A small network was shown many inputs. Here are its activations along a few directions, one row for each input.
In each table, some parts of the input vary, and every possible input appears once, in random order.
Descriptions start from the smaller parts, as in this example, which fits no table here: one of 2 separate values, together with either a single point or one of 9 places around a ring or (one of 4 places along a line, together with one of 5 places around a ring).
Shared parts are said once, and a part with two or three values counts as separate values.
In the rows, 128 means zero.

Other details of the inputs vary at random and push rows far along two fixed directions, the same in every table; ignore that.

A family of inputs:
x1: [112 123  81 106 184 129 124 148 105 103 137]
x2: [ 94 142 139 144 114 108 152 109 134 174 102]
x3: [ 96 116 158 134 110 108 113 101 118 165  99]
x4: [120 144 105 111 198 141  94 155 105 126 123]
x5: [114 113 120 151 107 102 138 113 135 161  81]
x6: [113 107 125 158 111 102 135 126 141 169  90]
x7: [124 139  64  62 196 139 118 156 136 102 137]
x8: [ 99 123 110 151 102 107 131  91 132 167 116]
x9: [100 107 122 126 131 109 104 112 114 138 139]
x10: [105 108 139 108 126 110 114 131 116 143 117]
x11: [162 139 137 147  99 129 140 128 122 116 125]
x12: [108 108 134 109 127 118 108 130 117 147 115]
x13: [153 147 143 135 106 142 153 131 135 127 145]
x14: [177 142 139 142  99 189 140 143 157  73 179]
x15: [150 126 160 131 101 118 110 116 129 126 138]
x16: [107 120  63  75 214 151 128 141 126 103 149]
x17: [ 99 139 134 152 119 100 147 107 148 173 108]
x18: [104 113 144 133 100  87 104 112 131 164 105]
x19: [111 112  74  98 208 138 127 143 114 101 132]
x20: [126 113 153 145  91 129 116 112 118 119 154]
x21: [185 163 153 132 105 190 142 144 170  67 162]
x22: [152 136 141 160  96 129 143 146 145 115 130]
x23: [112 130 103 118 147 114 140 142 147 148 129]
x24: [125 130  80  88 180 125 123 165 115 100 121]
x25: [104 122 130 154 107  97 145 130 122 166  93]
x26: [184 134 177 121  91 163 124 138 125  78 167]
x27: [120 122 122 140 113 108 145  92 140 177  99]
x28: [119 122  67  65 216 145 124 172 145 110 141]
x29: [100 107 150 133 101  89 111 113 124 163 108]
x30: [133 125 109 133 137 103 129 116 118 142 105]
x31: [161 124 157 130  90 175 120 132 119  80 178]
x32: [113 150  82  68 203 141 127 149 126 102 136]
x33: [104 123 123  77 193 121 102 139 115 107 137]
x34: [ 95 118 129 168 113 103 145 116 113 163 111]
x35: [ 99 134 143 158 119 100 148 117 119 161  91]
x36: [153 151 131 130  80 146 139 136 148 113 135]
x37: [121 131 117 139 108  99 135  93 135 177 104]
x38: [108 119 136 162 123 104 138 113 139 163  86]
x39: [168 147 184 121  94 170 121 137 132  67 159]
x40: [128 129  74  86 186 124 116 158 122  97 120]
x41: [132 116 113 133 145 114 138 116 124 144 102]
x42: [114 120 111 155 141 129 104 129 100 157 127]
x43: [130 132 172 128 102 138 116 117 126 122 128]
x44: [196 149 154 154 104 159 146 150 142  77 164]
x45: [125 107 129 161 121 100 139 114 131 174  97]
x46: [124 109 145 141  92 143 117 112 112 128 146]
x47: [146 120 165 131 102 119 117 117 122 126 141]
x48: [ 91 116 165 132 111  99 121 104 120 162 105]
x49: [122 128 116 140 139 123  99 144 112 159 109]
x50: [116 138  82  69 198 144 137 172 128 108 147]
x51: [126 111 154 140  88 139 123 116 114 119 151]
x52: [148 152 146 151  97 134 138 127 129 104 115]
x53: [ 98 125 156 137 112  91 105  99 129 159 102]
x54: [ 88  97 143 143 100 105 123 101 108 164 128]
x55: [122 125 124 136 143 109 145 132 112 149 114]
x56: [132 141 138 149  97 150 149 127 133 120 155]
x57: [178 157 138 136  86 186 139 140 141  63 183]
x58: [194 169 154 146  89 172 132 137 146  48 144]
x59: [198 160 142 123  84 196 144 147 170  57 162]
x60: [103 108 141 107 127 109 115 132 120 143 121]
x61: [109 125 132 155 120 105 140  99 133 156  78]
x62: [157 143 139 144 109 133 148 128 148 130 149]
x63: [123 108 119  83 176 129 107 137 104 127 136]
x64: [111 140  74  60 227 149 129 142 138 100 128]
x65: [113 134  93 100 215 124 131 159 124 103 130]
x66: [104 103 124 171 116 108 137 112 130 165 106]
x67: [141 131 106 117 182 135 101 148 102 139 132]
x68: [111 119 101 143 135 111 125 115 116 132 117]
x69: [160 148 134 132  97 140 142 123 137 123 141]
x70: [137 137 135 158 100 141 145 124 147 123 158]
x71: [138 121 162 124  90 137 115 131 127 123 132]
x72: [110 119  85 112 204 126 129 155 117 108 148]
x73: [119 107 143 112 134 112 115 117 109 153 123]
x74: [152 164 140 137  92 147 135 109 154 108 128]
x75: [120 116 125 148 115 105 142 106 145 184 107]
x76: [181 133 179 120  92 161 125 139 127  79 170]
Description of these inputs: one of 4 separate values, together with either a single point or one of 6 places along a line or (one of 2 separate values, together with one of 6 places around a ring).
Question: The inputs of x26 and x51 match in every part but the choice among 4 separate values. If x63 is changed in the same way as x26 into x51, which row does it become?
Answer: x46
Question: The inputs of x41 and x5 match in every part but the choice among 4 separate values. If x37 is changed in the same way as x41 into x5, which row does it become?
Answer: x7
Question: Change only the place on the line of 6 in x33. List by row number the other rows that result.
Answer: x3, x39, x43, x48, x53
Question: Change only the place on the line of 6 in x29. List by row number the other rows that result.
Answer: x10, x12, x18, x60, x71

A family of inputs:
x77: [101 100  90 118 172 102 111 125  93 148 118]
x78: [ 93 109 154 172  84 111 135  86 126 169 118]
x79: [109 108  76  67 212 118 102 146 106 129 132]
x80: [110 121 146 150  94 135 135 119 127 116 139]
x81: [ 98 109  71  85 214 122 101 146  96 127 146]
x82: [153 118 149 137 102 121 122 125 126 130 121]
x83: [104 109  72  72 209 119 106 152 102 134 143]
x84: [106 134 175 148  78 101 134  87 135 172  92]
x85: [181 143 143 102 103 179 125 136 143  70 183]
x86: [136 145 166 147 113 121 127 125 128 129 125]
x87: [ 90 100  90 126 173 106 103 134  99 148 119]
x88: [115 122  59 131 188 107 164 148 134 158 105]
x89: [115 131 170 174  89  86 126 106 126 169  92]
x90: [125 136 104 181 105 111 172 124 154 180 108]
x91: [166 164 166 100 105 171 131 151 143  52 152]
x92: [119 120 163 158  75 103 120 105 134 176  93]
x93: [ 95 122 115 107 177  97 111 139 106 148  95]
x94: [101 121 121 111 186  92 121 132 105 145  99]
x95: [120 121 161 152  73 103 124  96 134 184 108]
x96: [140 135 161 129  93 138 119 123 138 136 120]
x97: [104 114  94  71 220 111 106 165 112 124 119]
x98: [ 92 106  72  92 216 127 101 152  96 124 142]
x99: [139 120 132 156 100 127 113 122 116 126 139]
x100: [176 147 140 124 110 185 116 143 124  69 186]
x101: [123 123 153 155 104 139 141 120 119 134 153]
x102: [ 85 114 112  79 159 102 115 127 133 147  98]
x103: [192 136 137 116 111 168 111 151 132  63 165]
x104: [ 94  97  79 100 223 124 115 154  86 114 134]
x105: [118 120 149 157  65 109 126  96 123 183 118]
x106: [101 112 148 166  76 112 125  84 128 170 116]
x107: [123 116 169 164  79  94 132 109 124 172  85]
x108: [195 133 139 116 112 169 119 147 125  63 158]
x109: [100 118 117 104 179  99 119 135  99 145  90]
x110: [103 109  80  49 209 122 109 128 120 128 135]
x111: [127 107 143 165  72  98 127 102 113 173 104]
x112: [ 82 104  88  76 221 125 130 136 110 123 155]
x113: [166 144 138 113 100 175 123 140 137  55 180]
x114: [111 106  82  70 215 110 100 157 112 127 128]
x115: [175 166 167 112 115 180 124 153 131  65 158]
x116: [ 82 118 120  82 162  97 124 132 131 149 102]
x117: [115 104 142 184  80 105 122 102 107 164 104]
x118: [ 96 108 110  81 170 101 116 113 131 162 118]
x119: [118 137 106 167 100 114 179 106 169 181 109]
x120: [120 156 107 163 107 113 164  89 166 164  80]
x121: [177 143 143  95  97 171 124 139 147  58 166]
x122: [117 146  40 104 229 118 136 154 135 119  96]
x123: [161 142 140 121 101 181 122 147 137  51 176]
x124: [123 142 109 177  98 118 174 118 157 185 109]
x125: [131 146 172 131 108 123 134 107 142 128 127]
x126: [155 156 101 165 126 126 158 123 147 124  88]
x127: [179 148 161  96 110 179 121 140 155  66 161]
x128: [175 167 170 118 124 173 127 150 136  67 166]
x129: [105 117 148 176  74 117 120  97 116 174 117]
x130: [137 139 168 133  96 133 127 127 136 138 124]
x131: [178 160 163 118 120 173 122 158 129  63 156]
x132: [106 115 146 159  75 106 126  78 129 175 120]
x133: [192 159 103 150 127 173 164 172 163  77 162]
x134: [166 165 169 107 114 163 133 147 148  53 160]
x135: [127 154 104 178 112 110 156 108 152 163  79]
x136: [122 115 156 158  79  97 122 103 132 180 106]
x137: [ 87 109 157 167  74  99 151  94 128 166 120]
x138: [165 143 150 138 117 192 126 152 122  61 186]
x139: [109 117 159 140  64  93 130  94 146 173 100]
x140: [145 129 145 129  92 136 119 112 129 137 133]
x141: [ 85 109  94  85 153 101 120 123 120 152 121]
x142: [169 135 150 139 123 179 137 155 123  63 193]
x143: [ 91 131  58 114 173 110 171 140 155 158 110]
x144: [102 108 108 102 171 100 103 139 118 152  97]
x145: [134 134 169 122  97 129 132 114 147 133 125]
x146: [ 99 153  41  81 218 123 150 143 149 114  97]
x147: [171 133 142 147 122 179 120 160 119  54 179]
x148: [184 185 108 140 128 181 155 145 163  75 137]
x149: [104 103 152 186  87  98 138 106 114 171 120]
x150: [147 120 135 144  93 125 117 128 122 132 136]
x151: [150 122 155 138  99 127 120 128 128 126 107]
x152: [ 99 109 149 187  88 110 129 105 112 169 118]
x153: [176 128 149 141 124 174 140 155 115  57 181]
x154: [100 118  96  68 221 116 110 161 113 129 125]
Question: What is each input in this table made of?
Answer: one of 6 places along a line, together with either one of 2 separate values or one of 11 places along a line
Question: The inputs of x137 and x101 match in every part but the place on the line of 6. If x102 is changed in the same way as x137 into x101, which row does it become?
Answer: x96
Question: The inputs of x103 and x121 match in every part but the place on the line of 6. If x99 is changed in the same way as x103 into x121, which row does it become?
Answer: x113
Question: Change only the choice among 2 separate values in x120. List by row number the other rows that result.
Answer: x119
Question: List by row number the other rows that have the place on the line of 6 in common with x131.
Answer: x79, x81, x83, x86, x90, x92, x98, x135, x136, x142, x152, x154
Question: Change only the choice among 2 separate values in x133. List by row number the other rows that result.
Answer: x122

A family of inputs:
x155: [ 68 109 100 127 146  75 133 101 126 196  89]
x156: [149 140  85  72 200 177 125 169 127  66 175]
x157: [ 72 114 114 127 139  80 130 105 129 196  81]
x158: [180 156 183 168  52 148 140 115 155 111 125]
x159: [118 107 189 150  71 122 113 103 110 140 144]
x160: [197 150 167 182  37 167 146 124 148  93 155]
x161: [159 153 100  58 203 165 124 176 134  56 160]
x162: [ 99 109  62  83 229 119 123 159 110 126 126]
x163: [ 69  85 143 124 120  65  90  95  93 204  84]
x164: [157 141  89  88 205 171 123 179 120  54 167]
x165: [ 71 111 108 128 139  80 134  96 126 190  81]
x166: [191 150 172 181  37 168 141 123 154  93 159]
x167: [134 138 151 176  86 127 141 119 131 138 119]
Question: What is each input in this table made of?
Answer: either one of 2 separate values or one of 11 places along a line
Question: Which other rows belong to the same alternative as x162? List them by row number.
Answer: x155, x156, x157, x158, x160, x161, x164, x165, x166, x167
